Each row has a name. Each question is about the rows just above it.

j531: [126 154 154 109 154  96 126 153 128 126 142]
j357: [130 104 192 111 125 131 137 146  78  61 118]
j949: [110 122  77  68 186 119 151 161  96 119 153]
j338: [113 207 124 135 169 104 131 168  90 100 106]
j953: [122 161 151 120 186 134 188 141 102 119 108]
j257: [128 180  98 108 181 124 101 179 103 130 125]
j870: [125 111 142 127 142 120 130 181 131 101 140]
j52: [128 189 151 143 100 133 130 182  93 111 120]
j298: [ 90 163 109 138 132 170 128 174  50 111 142]
j276: [107 181  77  69 186 135 151 181 123 144  89]
Shared by j338 and j52:	[100]
After [ 77  69 186], its row goes on with	[135 151 181 123 144  89]
Count of [126] in j531:	3
Shared by j949 and j52:	[151]
Times [109] occurs in j298:	1

j338: [ 64  64  78 198]
j953: [ 79  79 193  64]
j276: [ 57 188  49 206]
j357: [197  70 205  52]
j120: [78 78 78 79]
j787: [ 85 164  80 175]
How many times does j120 hold [78]?	3
Times [64] occurs in j338:	2
The one value in j120 and j338:	[78]

j949: [126 162  65 161  92  85 150 145 107 124  88 109]
j298: [ 94  91 118 162 104 123 141 148  50 167 143 110]
j257: [119 151 182 122 164 170 145  92 123 135 133 113]
j52: [ 94  91 131 162 133 123 141 148  50 167 143 110]
j531: [ 94  91 150 109 172 171 172 150  50 167 143 110]
j276: [174 140 144 143 132 115  88 136  81 152 154  97]
j120: [147  97 118 152 117 104 102 162  88 141 155 120]
j787: [126 102 109 109 171 151 122 150 189  98 158 160]
j953: [126 162  65 161  92  85 150 145 107 124 123  98]
Go on from [109 171 151 122 150] to the end of its row.	[189  98 158 160]
Go on from [ 88 136  81 152] to the end of its row.	[154  97]
Count of [172] in j531:	2

j953: [ 71 149  96 136  96  68 101 115 116  97 152 102 160 189 125 134 158  86
 124 118 143 134 134 147 132 162 111 146 198 103 107 126 116 129 101 121
 162  94 102 117 136 144 154  92 156 138 180 175 120]
j870: [141  92 136 118 167 150 140 142 132  97 152 102 159  85 163 141  98 187
 131 133 103 101 130 102 154 104 140  99 107 159 174 143 141 159 103 109
 132 180 163 155 126 100  99 157 106  93 114  75 134]
j949: [128 128 167 113  96 135  66 148  75 175  85 150  89 100 112 130 149  74
 145 167 155 105 119 160 128 109  86 131 133  94 153 145 119 107 112 133
 104  99 121 120 159 101 135 144 157 123 117 128 117]
Go on from [150  89 100] to the end of its row.	[112 130 149  74 145 167 155 105 119 160 128 109  86 131 133  94 153 145
 119 107 112 133 104  99 121 120 159 101 135 144 157 123 117 128 117]
Whose row is [128 128 167 113  96 135  66 148  75 175  85 150  89 100 112 130 149  74
 145 167 155 105 119 160 128 109  86 131 133  94 153 145 119 107 112 133
 104  99 121 120 159 101 135 144 157 123 117 128 117]?	j949
The rest of the row after [ 94 102 117 136 144]:	[154  92 156 138 180 175 120]
The rest of the row after [ 97 152 102 159]:	[ 85 163 141  98 187 131 133 103 101 130 102 154 104 140  99 107 159 174
 143 141 159 103 109 132 180 163 155 126 100  99 157 106  93 114  75 134]
Which row holds [ 71 149  96 136  96  68 101 115 116  97 152 102 160 189 125 134 158  86
 124 118 143 134 134 147 132 162 111 146 198 103 107 126 116 129 101 121
 162  94 102 117 136 144 154  92 156 138 180 175 120]?	j953
Count of [116] in j949:	0

j120: [101 132  85 142]
j531: [ 87 132  86 142]
j298: [101 122  87 128]
After [132  85], its row goes on with	[142]
After [122  87], its row goes on with	[128]
Which value is in both j298 and j531?	[87]
Whose row is [ 87 132  86 142]?	j531

j276: [160  91 178 178  96 146]
j120: [ 73 187  47 184 193  88]
j257: [ 57 192  64 179 203  79]
j52: [ 79 194  79 174 194  79]
j949: [ 77 178  70 176 177 103]
j953: [ 79 163  94 151 170 109]
j357: [ 81 185  88 164 172 111]
Times [193] occurs in j52:	0
Count of [178] in j276:	2

j120: [163 113 140  94 166 140]
j949: [114 133 149 125  91  91]
j953: [157 153 147 157 134 155]
j870: [ 73 176  54 183 192 105]
j787: [114 178 131 132 134 170]
j531: [ 78  88 155 137 168 100]
j52: [ 80  95 128 197  95 166]
j357: [149 173 109 104 116 116]
j338: [ 77 115 121 109 107 167]
Which value is in both j531 and j953?	[155]
Times [157] occurs in j953:	2
Shared by j949 and j787:	[114]

j949: [ 94 118 148 123 122 136 107 133 119 123 132 111 150 141  85 124]
j257: [ 86 121 190 116 121 133 121 121 153 120 129 121 151 164  67 109]
j357: [125 138 130 105 114 165 110 153 140 108 162 103 166 146 132 144]
j953: [147 141 102  95 118 123 129 114 144  98 127 115 108 114 159 118]
j338: [169 166  91  67 119 120 138 100 171  72 127 110  90 109 190 108]
j787: [147 141 103  95 172  91 169 134 153 152  95 168  92 134 120 103]
After [123 129], its row goes on with	[114 144  98 127 115 108 114 159 118]
Go on from [147 141 102  95] to the end of its row.	[118 123 129 114 144  98 127 115 108 114 159 118]
How many times does j257 hold [121]?	5
Times [134] occurs in j787:	2

j531: [119  97 144 144 149 212 130 143 112  84 127 132 112 132 119 113 142 164
  86]
j257: [118 118 129 134 130 163 132 124 138  96 131 127 125 122 128 119 150 112
 110]
j52: [137 139 111 151 105  92 124 125 138 143 126 128 132 133 129 137 117 113
 147]
j120: [ 87 139 101 128  96 149 148 120 106 146 146 115 143  83 145 107 169 135
 113]
j870: [133 144 120 120 117  84 127 121 137 151 128 126 136 126 133 136 120 109
 151]
j298: [121 151 110 151 105  82 133 112 131 161 134 121 112 112 139 130 151 108
 150]
j949: [132 144 119 120 116  84 127 120 136 152 129 126 137 125 133 135 121 109
 113]
j276: [133 144 136 120 117  84 127 121 137 151 112 126 136 126 133 136 120 109
 151]
Count of [151] in j298:	3
Whose row is [133 144 136 120 117  84 127 121 137 151 112 126 136 126 133 136 120 109
 151]?	j276
Go on from [125 138] to the end of its row.	[143 126 128 132 133 129 137 117 113 147]
How many times does j276 hold [121]?	1
After [110 151 105], its row goes on with	[ 82 133 112 131 161 134 121 112 112 139 130 151 108 150]
Where do [137 139 111 151 105  92 124 125 138 143 126 128 132 133 129 137 117 113
 147] appear?	j52

j870: [101 120 102 115 121 182 132 107 146 131 104 121 122 121 133 103 117 106
 134 133 124 113 135 167 178 119 174 152 168 105 113 183 135 104 181 140
 126 103 135 132 136 153 122 195 109 154  97 132 159 183 146 103 129]
j120: [158 132 166 153 129  88 127 152 113 129 151 136 140 132 127 158 143 159
 124 101 144 138 106 104  84 127  91 104  93 156 158  88 121 162  86 118
 135 161 137 120 123 163 132  74 151 105 169 127 101  89 120 136 130]
j52: [101 120 102 115 128 182 132 107 148 131 113 151 133 121 133 103 117 106
 134 165 124 113 152 167 178 136 174 152 168 105 113 183 135 104 181 140
 126 103 135 132 136 102 122 195 109 154  97 132 159 183 146 103 129]
j338: [101 120 102  97 121 182 132 107 146  97 104 121 122 121 133 103 117 106
 134 133 104 113 135 167 138 119 174  97 168 105 113 183 135 104 181 140
 126 103 135 132 136 153 122 195 109 154  97 127 102 183 146 103 129]
j787: [131 126 129 136 116 106 117 130  93 124 112 151 133 120 129 137 130 125
 110 105  95 121 102 117 104 118 105 110 108 119 124 107 135 105 107 118
 141 125 122 116 119 116 122 101 110 111 106 116 110 107 108 115 118]
How many times does j338 hold [135]?	3
The rest of the row after [ 86 118]:	[135 161 137 120 123 163 132  74 151 105 169 127 101  89 120 136 130]
How many times does j338 hold [120]?	1
The rest of the row after [127 101]:	[ 89 120 136 130]
The row with [101 120 102 115 128 182 132 107 148 131 113 151 133 121 133 103 117 106
 134 165 124 113 152 167 178 136 174 152 168 105 113 183 135 104 181 140
 126 103 135 132 136 102 122 195 109 154  97 132 159 183 146 103 129] is	j52
Times [104] occurs in j338:	3
After [138 106 104], its row goes on with	[ 84 127  91 104  93 156 158  88 121 162  86 118 135 161 137 120 123 163
 132  74 151 105 169 127 101  89 120 136 130]

j257: [130 127 151 109 175 158 139 180 173  94]
j357: [187 106 120 133 110 140  80 106 137 102]
j52: [111 157 126 161 140 140 184 116 106 191]
j870: [ 75 114 135  80 128 163 151 167 164 142]
j949: [189 136 114 144 114  96 139 139 193 151]
j298: [157 106 121 133 110 135 135 140 176 135]
j953: [169 161 107 184 182 146 151 127 128 105]
j531: [ 75 114 135  80 128 163 151 167 136 114]
Shared by j531 and j298:	[135]
The one value in j870 and j357:	[80]
Times [135] occurs in j298:	3
Count of [138] in j949:	0
After [106 120 133 110], its row goes on with	[140  80 106 137 102]
The one value in j298 and j531:	[135]

j276: [128 122 137 152 128 138 132]
j298: [128 118 137 152 137 118 137]
j257: [135 121 138 152 128 138 137]
The rest of the row after [152 137 118]:	[137]
Times [137] occurs in j298:	3
Whose row is [135 121 138 152 128 138 137]?	j257
The rest of the row after [135 121 138]:	[152 128 138 137]
After [118 137 152 137 118], its row goes on with	[137]
Whose row is [128 118 137 152 137 118 137]?	j298

j953: [113 143 150 101  45 108 152 122 165]
j276: [125 100 129 163 123 123  94 117 137]
j120: [104 137 103 195 138 194  99  98 140]
j531: [120 112 125  91  56 112 156 136 126]
The one value in j276 and j120:	[137]
Shared by j531 and j276:	[125]

j298: [117 117 129 117]
j531: [145 130 129 128]
j338: [116 130 129 129]
How many times does j338 hold [130]?	1
How many times does j338 hold [129]?	2
Go on from [145 130 129] to the end of its row.	[128]
After [145 130], its row goes on with	[129 128]
Count of [118] in j298:	0
How many times does j298 hold [129]?	1

j120: [165 142 125 114 113 113 120 124 133 124 129 126 116 118 131 127 125 185
 120 122  91]
j52: [135 139 117 127 152 117 136 108 143 143 135 120 122 109 127 130 125 184
 120 126 115]
j949: [115 122 136 136 175 142 148 132 135 192 120 130 130 121 124 129 128 174
 147 140 174]
j870: [118 132 124 135 179 130 148 118 147 155 128 124 130 114 124 131 127 163
 161 132 150]
j276: [157 142 121 116 124 112 124 115 135 136 133 123 116 113 130 128 125 172
 134 123  94]
j298: [168 142 127 114 106 117 120 135 134 108 124 129 117 124 131 127 125 193
 109 120  91]
j531: [115 127 130 136 180 136 149 125 143 172 124 127 132 117 123 130 128 170
 155 136 165]
j953: [146 141 119 121 138 113 129 109 138 141 136 121 118 110 129 129 125 161
 147 124 101]
j257: [125 137 119 132 193 123 143 111 147 147 133 121 127 111 125 130 126 159
 161 128 133]
Whose row is [115 122 136 136 175 142 148 132 135 192 120 130 130 121 124 129 128 174
 147 140 174]?	j949
The rest of the row after [125 185 120]:	[122  91]

